These are the activations of a small neural network, seen along a few directions. Each row is one input.
In each table, some parts of the input vary, and every possible input appears once, in random order.
A made-up example of a description, with smaller parts first: one of 8 places around a ring, together with either a single point or one of 11 places along a line or (one of 3 separate values, together with one of 4 places along a line).
Shared parts are said once, and a part with two or three values counts as separate values.
(in the rows, 128 means zero)

Other details of the inputs shift rows strongly along three fixed directions, in all tables alike. That doesn't count.

Table:
r1: [151 129  78 159 111 114 116 173 142 115 140]
r2: [140 108 127 130 161 102  44 126  76 132 169]
r3: [141  86 127 136 112  91  54 124  74 139 144]
r4: [133 127  98 140 148 111  98 143  95 121 155]
r5: [123 155 125 114 109 143 180 102  97 133  90]
r6: [145 143 135 102 120 143 101 116 105 130  54]
r7: [114 146 187 107 146 136 130  79 117 144 114]
r8: [119  89 154 140 128  96  72 109 130 140 172]
r9: [124 111 112 146 114 128  85 144 113 120 140]
r10: [143 151 102  87 120 149 131 142  89 116  24]
r11: [129 133 159  99 129 116 153 101 155 134  89]
r12: [124 101  99 154 120 105 101 148 126 121 156]
r13: [117 109 123 134 126 111 131 137 131 117 137]
r14: [110 145 147 155 140 145 180 119 188 140 200]
r15: [109 143 141 155 136 135 187 116 189 137 200]
r16: [122 117  90 137 127 133 140 167 119 108 128]
r17: [127 123 194  86 145 114 150  84 167 149 110]
r18: [108 118 196  88 139 137 124  90 122 138 101]
r19: [123 166  73 156 135 179 194 177 139 109 141]
r20: [123 126  99 149 120 154 125 165 119 112 126]
r21: [130 131 193 108 127 128 135  82 177 147 128]
r22: [117 140 105  92 119 156 147 144  78 103  38]
r23: [116 138 126 149 137 119 162 118 154 133 169]
r24: [136 140  36 162 131 127 121 175  92 104 138]
r25: [149  98 169 124 129  82  40  94 132 149 159]
r26: [142 149 136 105  91 138 173 122 125 137  63]
r27: [138 135 126 145 136 163 183 158 207 130 173]
Each input here is: one of 3 separate values, together with either a single point or one of 8 places around a ring.
- The inputs of r24 and r11 match in every part but the choice among 3 separate values. If r15 is changed in the same way as r24 into r11, which row does it become? => r25
- Which other rows agree with r3 in the choice among 3 separate values? List them by row number. => r8, r9, r12, r13, r16, r18, r20, r22

Table:
r28: [121 133 155 113 133 136 165 126 171 131 127]
r29: [123 114 133 135 130  99  66 114 103 133 149]
r30: [138 109 111 157 125 125 116 141 135 135 161]
r31: [129 145 150  97 133 134 136 108 132 139  81]
r32: [147 117 109 145 125 104  96 152 138 125 155]
r33: [138 151 125 109 116 151 159 132 144 127  98]
r34: [111 127 173 110 128 133 154 110 150 134 123]
r35: [134 117 135 130 141  99  79 109  98 136 147]
r36: [149 125 105 142 132 121  80 154 114 126 134]
r37: [135 129 126 114 117 143 135 135 117 118  88]
r38: [134 134  93 163 137 147 139 170 133 115 163]
r39: [137 121 113 128 144 120  87 136  99 134 149]
r40: [124 140 151 130 132 152 173 121 166 133 121]
r41: [116 131 127 121 121 143 181 129 158 116 118]
r42: [116 139 137 112 122 149 158 121 142 129  95]
r43: [126 119 149 123 140 108 106 110 134 140 173]
r44: [130 102 149 136 154 110 117 136 138 129 164]
r45: [133 138 114 126 120 127 122 121 111 127  84]
r46: [104 144 143 114 128 138 157 106 139 127 111]
r47: [116 141 109 125 127 133 115 124 100 113  97]
r48: [125 122 144 128 119 128 178 119 176 131 146]
r49: [112 136 144 100 128 136 114 104 103 131  86]
r50: [131 122  79 153 105 141 153 174 129 111 132]
r51: [124 131 121 124 128 112  83 111  75 122  96]
r52: [109 133 167  99 118 120 114  86  91 140  77]
r53: [129 137 123 120 126 123 118 120  81 131  94]
r54: [120 101 182 116 147 101 131  99 134 143 140]
r55: [137 111 115 145 138 134 111 136 144 133 161]
r56: [133 105 144 136 133 106  94 102 130 142 149]
r57: [124 105 134 142 123 114 135 129 158 128 170]
r58: [128 135 108 141 113 135 160 161 147 119 116]
r59: [132 132 144 110 109 128 119 108 107 133  72]
r60: [141 118  87 147 123 143 136 171 149 116 154]
r61: [135 117 122 155 135 142 134 143 157 129 165]
r62: [127 130 160 127 146 134 151 116 147 138 158]
r63: [119 132 138 111 118 133 164 102 125 131  99]
r64: [126 111 152 117 136 118 123  99 138 140 149]
r65: [127 137 104 141 122 143 119 153 113 116 121]
r66: [138 110 139 129 137  98  72 113  88 145 150]
r67: [135 112 124 135 125 106  84 130  97 139 157]
r68: [120 125 161 121 133 111 132 100 139 143 158]
r69: [125 148 103 133 117 154 153 155 121 114 112]
r70: [122 143  88 157 118 147 154 160 118 115 127]
r71: [125 107 130 126 131 102  74 124 114 128 153]
r72: [131 130  79 153 117 136 126 166 136 111 140]
r73: [112 136 127 114 112 128 151 121 120 120  95]
r74: [125 141 135 112 129 149 152 116 137 133  87]
r75: [136 119  97 130 111 128 115 136  87 126 105]
r76: [116 127 160 131 144 114 130  98 136 138 152]
r77: [139 117 143 129 137 108 110 126 159 133 159]
r78: [144 131 103 130 112 122 113 155 112 120  98]
r79: [131 139  90 140 138 144 134 155 116 120 138]
r80: [127 138 143 116 113 130 144 105 135 129  91]
r81: [129 137 108 125 123 144 148 125 128 122  98]
r82: [106 140 165 117 125 128 172  98 155 139 138]
r83: [121 119 147 129 138 111 105 112 138 137 175]
r84: [124 119 145  99 139 101 116 102  88 123  72]
r85: [118 131 154 140 142 142 153 125 157 131 160]
r86: [127 106 140 141 131 131 134 142 159 124 168]
r87: [147 136 109 131 106 133 131 142 123 126 112]
r88: [126 151 113 126 120 157 170 148 126 118 110]
r89: [106 148 151 118 136 141 170 102 144 125 114]
r90: [124 149  83 145 132 145 150 152 119 107 125]
r91: [125 150 108 122 134 137 149 129 112 118 107]
r92: [116 143 145 106 141 139 133 106 107 132  94]
r93: [127 155 102 120 124 146 170 137 122 115 111]
r94: [129 140  87 137 126 149 149 163 128 121 143]
r95: [118 125 137 106 110 118 109 115  87 128  80]
r96: [110 132 160  96 136 128  99  88  95 135  82]
r97: [130 143 148 113 125 127 145 113 131 140  88]
r98: [121 132  99 142 123 122  98 135  93 118 117]
r99: [120 130 166 105 126 113 142 102 144 133  99]
r100: [131 125 117 137 130 129  85 140  97 121 122]
r101: [128 142 148 110 137 136 135 112 104 130  98]
r102: [137 114  85 149 129 144 133 162 138 123 166]
r103: [122 107 146 129 155 120 143 132 157 132 168]
r104: [133 145  94 119 126 146 136 147 102 121 110]
r105: [141 125  89 158 123 145 124 168 155 119 164]
r106: [152 119 123 136 128 110  84 130 137 132 166]
r107: [147 130  99 129 132 109  73 139 105 125 115]
r108: [117 115 129 141 132 134 145 145 169 129 182]
r109: [137 135  95 134 122 120 114 139  94 122 129]
r110: [129 136  99 147 125 132 124 147  98 122 124]
r111: [129 119 156 131 135 122 125 134 158 128 149]
r112: [119 126 135 104 123 145 153 123 132 121  94]
r113: [143 124 153 135 129 131 130 126 164 134 165]
r114: [139 120 102 131 107 129 125 146 110 121 105]
r115: [161 108 125 126 121  85  30 116  90 137 138]
r116: [129 131  89 148 111 129 127 155 126 115 123]
r117: [117 144 140 121 126 141 194 131 180 123 118]
r118: [116 123 162 119 139 129 130 109 150 144 162]
r119: [133 131 125 113 139 112  95 112  88 130 118]
r120: [134 118 162 125 143 119 108 113 130 140 167]
r121: [142 132  97 132 116 129  98 139 112 115 104]
r122: [126 105 170 118 130  94  68  94 100 151 151]
r123: [128 116 160 111 130 119 141 102 157 135 135]
r124: [133 107 145 132 136 126 113 122 135 136 160]
r125: [121 113 137 150 132 115 103 126 126 136 170]
r126: [140 140  98 144 114 154 137 158 133 111 112]
r127: [130 124 110 136 110 125 112 142 110 126 109]
r128: [132 123 111 152 124 140 129 159 147 119 150]
r129: [134 129 141 138 136 114 137 123 165 138 158]
r130: [143 118 134 141 134 121 110 149 151 126 158]
r131: [136 136 102 136 115 135 129 141 110 126  90]
r132: [122 140 148 115 123 133 168 111 124 138 120]
r133: [120 110 153 122 153 109 144 116 152 129 153]
r134: [127 149  99 131 124 134 155 135 108 118 109]
r135: [111 128 158 133 147 140 153 113 164 138 165]
r136: [134 136 123 113 127 127 110 112 108 128  80]
r137: [123 140 159 116 133 144 192 127 195 135 138]
- The inputs of r74 and r136 match in every part but one. If r49 is changed in the same way as r74 into r136, which row does it become? => r46
- The inputs of r90 and r38 match in every part but one. If r81 is changed in the same way as r90 into r38, which row does it become? => r61
- Describe the family of inputs behind these rows. => one of 5 separate values, together with either a single point or one of 9 places around a ring or (one of 3 separate values, together with one of 4 places along a line)
- Change only the choice among 5 separate values in r137. List by row number the other rows that result. => r32, r77, r78, r130
- Change only the choice among 3 separate values in r72. List by row number the other rows that result. => r81, r123
- Change only the choice among 5 separate values in r102. List by row number the other rows that result. => r63, r64, r75, r124
- Change only the place on the ring of 9 in r104. List by row number the other rows that result. => r39, r49, r79, r92, r94, r96, r118, r135
